-454 6 64 678 -25 128 result: -25

-811 -454 218 116 result: -454

612 569 -49 597 -439 -51 result: -51

-116 69 13 -424 30 520
-150 54 84 -759 -99 660
234 -117 254 -223 110 -417
result: -424

76 203 76 230 35 184 324
-355 0 -355 -336 -558 -14 390
-348 34 -348 -321 -604 2 370
result: -558

259 595 214 -13 191 -695
425 -577 35 -159 -363 400
488 -302 -38 277 716 66
result: -577
---
[  5  33  34 237] ==> 34
[70 94 75 66 61 69 23] ==> 69
[ 60 218  74 173 148] ==> 173
[  97  157  759  441 -763 -192] ==> -763
[86 48  3 34 78 41 58] ==> 41
[ 39  34  24 -34] ==> 24
[2 6 1 8 6 2 7] ==> 2
[ 2 58 80 57] ==> 80
---
[[138, 314, -360, 293, 318, 110, -217, 526, 28, 124, 412, 114, 444, 405, -402, 124],
 [-641, -88, 247, 75, -298, -34, -59, -57, -165, -274, -161, 60, -157, 33, -88, -543],
 [179, -136, -871, -346, -194, 579, -101, -108, 90, 780, 266, -673, 514, 92, -493, -681],
 [18, 134, -38, -213, 261, -471, 241, -39, -68, -284, -174, -447, -152, -388, -231, -44],
 [-203, 500, 365, 273, 116, 303, -525, -313, -666, -545, 26, 107, -256, -358, 199, -504],
 [246, 160, 48, -195, 526, -531, -79, -250, 285, -176, 218, -268, 231, 44, 44, 75]] >> -641

[[6914, 5906, 7232, 8136, 7522, 6188, 5899, 5694, 6473, 5956, 8057, 5930, 7078, 6172, 6035],
 [6537, 5607, 6583, 7202, 5635, 6554, 4865, 5560, 7662, 5808, 7039, 4915, 6425, 5805, 7047],
 [5420, 5121, 4858, 4078, 4995, 5389, 5086, 5337, 4538, 6215, 4013, 5009, 4847, 5843, 5080],
 [7017, 5822, 6292, 6055, 6437, 6341, 6065, 5944, 6322, 7395, 5856, 5974, 6055, 6755, 6456],
 [4871, 5043, 5470, 5904, 5409, 5109, 4704, 4985, 4586, 4314, 6000, 4766, 5636, 4896, 4572],
 [5830, 5683, 6401, 7211, 6756, 5506, 5854, 5569, 5298, 4984, 7226, 5942, 6473, 5522, 5079],
 [6804, 5685, 6449, 6727, 5407, 6674, 4919, 5691, 7873, 6395, 6544, 4972, 6250, 6081, 7367],
 [4240, 5478, 4577, 4338, 5482, 4477, 6238, 5523, 3240, 4744, 4578, 6235, 4872, 5017, 3832],
 [5712, 5513, 5515, 5488, 4419, 6128, 4719, 5498, 7175, 5672, 5486, 4777, 5474, 5430, 6840],
 [4254, 5918, 4612, 4484, 4193, 5197, 5783, 5856, 6013, 4454, 4683, 5844, 4814, 4660, 5830],
 [6871, 5601, 6018, 5565, 5841, 6306, 5470, 5710, 6280, 7389, 5401, 5392, 5781, 6633, 6448]] >> 6537

[[84, 57, 62, 41, 66, 59, 73, 62, 61, 24, 62, 25, 20],
 [86, 88, 95, 52, 90, 73, 88, 95, 89, 80, 86, 74, 87],
 [60, 87, 93, 94, 96, 92, 56, 94, 93, 31, 96, 23, 25],
 [31, 20, 22, 80, 26, 32, 29, 23, 27, 72, 30, 46, 50],
 [36, 56, 56, 93, 53, 56, 41, 54, 69, 92, 63, 68, 79],
 [88, 42, 64, 31, 71, 58, 74, 59, 59, 25, 59, 50, 59],
 [93, 73, 88, 31, 75, 55, 87, 91, 76, 57, 68, 69, 74],
 [41, 84, 91, 94, 94, 91, 40, 87, 94, 43, 92, 21, 23],
 [82, 20, 23, 22, 20, 21, 86, 24, 20, 59, 23, 92, 84]] >> 86

[[-17, -653, -256, -236, 670, 59, -255],
 [-313, -287, -403, -289, 83, -250, -350],
 [-49, 86, -28, 32, 2, -44, -22],
 [272, 518, 402, 341, -151, 213, 390],
 [251, 948, 488, 401, -542, 192, 520],
 [318, 113, 212, 27, 228, 371, 284],
 [-99, -32, -147, -135, 18, -56, -92],
 [373, 498, 377, 163, -53, 405, 454],
 [453, 573, 614, 554, 8, 358, 534],
 [-174, -512, -297, -188, 400, -145, -323],
 [411, 216, 398, 285, 270, 397, 380]] >> -313

[[-530, 649, 614, -400, -328, -312, 198, -387],
 [60, 570, 659, -441, -420, 331, -463, 72],
 [352, -476, -335, 605, 723, 70, -51, -91],
 [-110, -399, -342, 434, 657, -377, 373, -420],
 [876, -160, -23, 35, -135, 937, -858, 765],
 [-969, 395, 188, -84, 38, -975, 904, -798],
 [750, -167, -84, -49, -236, 842, -739, 755],
 [-174, -207, -307, -5, -51, -224, 363, 46]] >> 60

[[103, 123, 155, 75, 159, 122, 112, 28, 75, 125, 102, 113, 99, 29, 120, 92],
 [135, 98, 73, 85, 140, 36, 100, 102, 75, 165, 137, 113, 99, 57, 194, 92],
 [103, 123, 138, 124, 64, 168, 112, 115, 122, 46, 102, 113, 99, 152, 26, 114],
 [103, 123, 137, 121, 65, 170, 112, 116, 123, 48, 102, 113, 99, 151, 26, 116],
 [103, 138, 182, 85, 140, 155, 118, 29, 75, 92, 100, 113, 99, 48, 82, 92],
 [103, 123, 150, 74, 159, 122, 112, 27, 74, 125, 102, 113, 99, 31, 120, 92],
 [103, 123, 151, 76, 160, 122, 112, 28, 75, 125, 102, 113, 99, 29, 120, 92],
 [139, 89, 55, 108, 101, 39, 91, 168, 86, 149, 138, 113, 99, 110, 156, 92]] >> 135
